These are the activations of a small neural network, seen along a few directions. Each row is one input.
In each table, some parts of the input vary, and every possible input appears once, in random order.
A made-up example of a description, with smaller parts first: values(2) and (point or ring(9) or (line(4) and ring(8))).
Shared parts are said once, and a part with two or three values counts as separate values.
In the rows, 100 means zero.

Other details of the inputs vary at random and push rows far along two fixed directions, the same in every table; ignore that.

Rows:
row 1: 136; 103; 111; 102; 77; 84; 93; 112; 99; 86; 121; 134
row 2: 43; 84; 90; 114; 137; 118; 107; 91; 99; 118; 84; 69
row 3: 77; 106; 128; 93; 72; 103; 95; 104; 99; 139; 93; 134
row 4: 98; 123; 124; 83; 70; 101; 112; 100; 98; 138; 90; 117
row 5: 129; 110; 113; 96; 77; 80; 95; 112; 92; 87; 117; 138
row 6: 63; 93; 81; 116; 136; 120; 120; 94; 99; 123; 65; 51
row 7: 92; 104; 123; 102; 79; 96; 96; 112; 94; 131; 93; 138
row 8: 66; 90; 96; 116; 125; 103; 103; 103; 93; 118; 85; 86
row 9: 115; 108; 111; 88; 74; 85; 83; 109; 92; 107; 101; 138
row 10: 103; 76; 70; 119; 136; 108; 101; 91; 112; 56; 122; 64
row 11: 92; 110; 125; 79; 64; 94; 86; 99; 93; 131; 98; 141
row 12: 94; 71; 50; 129; 159; 108; 96; 89; 101; 53; 103; 51
row 13: 70; 102; 93; 109; 120; 112; 118; 97; 100; 130; 68; 71
row 14: 111; 113; 119; 94; 74; 84; 94; 113; 92; 105; 104; 139
row 15: 60; 89; 95; 107; 117; 112; 96; 87; 95; 124; 90; 84
row 16: 61; 87; 93; 97; 116; 109; 90; 90; 101; 121; 85; 83
row 17: 152; 103; 78; 107; 114; 91; 109; 98; 111; 39; 121; 76
row 18: 87; 94; 86; 113; 128; 117; 112; 94; 100; 105; 77; 60
row 19: 59; 76; 71; 118; 145; 119; 99; 81; 101; 94; 92; 57
row 20: 63; 92; 96; 103; 109; 111; 94; 89; 97; 118; 88; 93
row 21: 132; 107; 112; 99; 72; 84; 91; 114; 100; 87; 116; 140
row 22: 81; 121; 133; 89; 68; 106; 111; 107; 85; 167; 66; 121
row 23: 175; 105; 85; 97; 80; 74; 82; 105; 98; 27; 142; 128
row 24: 83; 120; 129; 88; 79; 107; 110; 98; 101; 146; 84; 111
row 25: 157; 100; 90; 87; 89; 80; 91; 102; 109; 28; 146; 113
row 26: 93; 120; 121; 85; 74; 107; 112; 99; 95; 139; 88; 109
row 27: 127; 113; 108; 87; 81; 104; 107; 96; 99; 94; 108; 100
row 28: 99; 120; 130; 83; 69; 108; 106; 98; 95; 140; 88; 116
row 29: 86; 109; 124; 98; 75; 94; 90; 106; 84; 146; 87; 136
row 30: 80; 78; 79; 115; 133; 104; 95; 105; 110; 94; 90; 74
row 31: 64; 84; 85; 108; 127; 105; 90; 99; 98; 119; 76; 80
row 32: 105; 93; 77; 113; 128; 113; 113; 94; 100; 82; 88; 57
row 33: 57; 96; 85; 110; 136; 122; 119; 87; 108; 121; 75; 51
row 34: 94; 113; 131; 83; 67; 83; 91; 118; 92; 137; 90; 144
row 35: 118; 93; 65; 116; 138; 103; 115; 94; 111; 57; 102; 52
row 36: 104; 84; 75; 111; 132; 101; 102; 92; 106; 56; 123; 68
row 37: 168; 95; 85; 99; 91; 78; 88; 111; 111; 29; 140; 119
row 38: 89; 115; 132; 84; 64; 93; 96; 106; 93; 128; 101; 142
row 39: 71; 95; 117; 91; 89; 104; 93; 103; 105; 135; 90; 113
row 40: 120; 101; 111; 96; 79; 94; 95; 102; 103; 88; 123; 127
row 41: 79; 100; 97; 112; 122; 114; 113; 96; 100; 120; 73; 70
row 42: 92; 122; 132; 85; 72; 107; 107; 99; 97; 144; 87; 116
row 43: 177; 104; 88; 91; 85; 68; 88; 113; 105; 21; 145; 125
row 44: 133; 116; 108; 85; 75; 100; 108; 98; 99; 91; 113; 105
row 45: 87; 67; 57; 119; 154; 114; 99; 89; 119; 50; 110; 47
row 46: 158; 100; 91; 84; 88; 78; 89; 103; 110; 31; 147; 110
Description of these inputs: values(2) and (ring(8) or (values(3) and line(5))).
Q: Changing only the values(2) part turns row 17 into row 24. The same change can be made to row 6. Which row results?
A: row 26
Q: Changing only the values(2) part turns row 32 into row 27. The same change can be made to row 7. Which row results?
A: row 40
Q: Which other rows does row 44 become when the values(2) part takes its other values? List them by row number.
A: row 22
Q: Start at row 15 and move only the line(5) part, one step at a time. The first step leads to row 19. Which rows follow, in order?
A: row 20, row 11, row 16
Q: Which other rows does row 11 become when the values(2) part takes its other values? List them by row number.
A: row 9
Q: Which other rows does row 8 become when the values(3) part takes its other values? List them by row number.
A: row 1, row 29

Rows:
row 47: 78; 91; 81; 114; 142; 122; 120; 86; 109; 91; 91; 46
row 48: 53; 105; 116; 98; 98; 120; 108; 93; 99; 163; 64; 91
row 49: 123; 110; 130; 77; 48; 75; 78; 114; 99; 100; 126; 171
row 50: 31; 78; 91; 114; 129; 114; 90; 92; 94; 133; 79; 90
row 51: 192; 109; 75; 93; 94; 79; 106; 99; 106; 10; 142; 89
row 52: 197; 109; 83; 94; 82; 80; 99; 102; 110; 21; 143; 106
row 53: 142; 97; 96; 101; 84; 76; 79; 108; 96; 56; 132; 138
row 54: 75; 72; 73; 124; 143; 103; 88; 98; 95; 84; 98; 75
row 55: 96; 82; 56; 127; 164; 118; 122; 89; 111; 57; 97; 27
row 56: 49; 68; 79; 121; 150; 106; 91; 106; 107; 104; 84; 70
row 57: 83; 96; 83; 103; 128; 113; 114; 86; 103; 96; 88; 53
row 58: 74; 103; 107; 108; 108; 115; 117; 101; 98; 133; 76; 85
row 59: 131; 131; 143; 81; 37; 89; 102; 113; 92; 137; 99; 156
row 60: 147; 135; 137; 66; 35; 84; 97; 106; 92; 111; 113; 151
row 61: 89; 110; 142; 82; 50; 87; 79; 109; 83; 149; 104; 168
row 62: 32; 74; 96; 109; 132; 111; 91; 101; 105; 133; 81; 84
row 63: 54; 113; 118; 97; 101; 116; 117; 94; 96; 157; 70; 86
row 64: 155; 97; 93; 91; 77; 74; 77; 103; 104; 35; 151; 140
row 65: 97; 96; 110; 99; 88; 85; 84; 114; 100; 100; 105; 135
row 66: 149; 93; 56; 108; 133; 99; 107; 94; 108; 25; 118; 51
row 67: 64; 111; 118; 95; 93; 113; 109; 101; 93; 165; 58; 100
row 68: 30; 101; 118; 106; 111; 130; 118; 94; 96; 173; 58; 78
row 69: 147; 91; 59; 104; 128; 103; 104; 86; 114; 25; 126; 54
row 70: 101; 91; 61; 120; 150; 111; 121; 90; 108; 64; 98; 36
row 71: 108; 113; 135; 88; 51; 76; 79; 116; 88; 123; 107; 175
row 72: 102; 126; 145; 80; 46; 100; 103; 104; 94; 154; 92; 144
Q: Changing only one part turns row 60 into row 66. The same change can be made to row 62. Which row results?
A: row 56
Q: What is each input in this table made of?
A: values(2) and (line(5) or ring(8))
Q: Which other rows does row 72 become when the ring(8) part takes its other values? List them by row number.
A: row 47, row 48, row 57, row 60, row 63, row 68, row 69
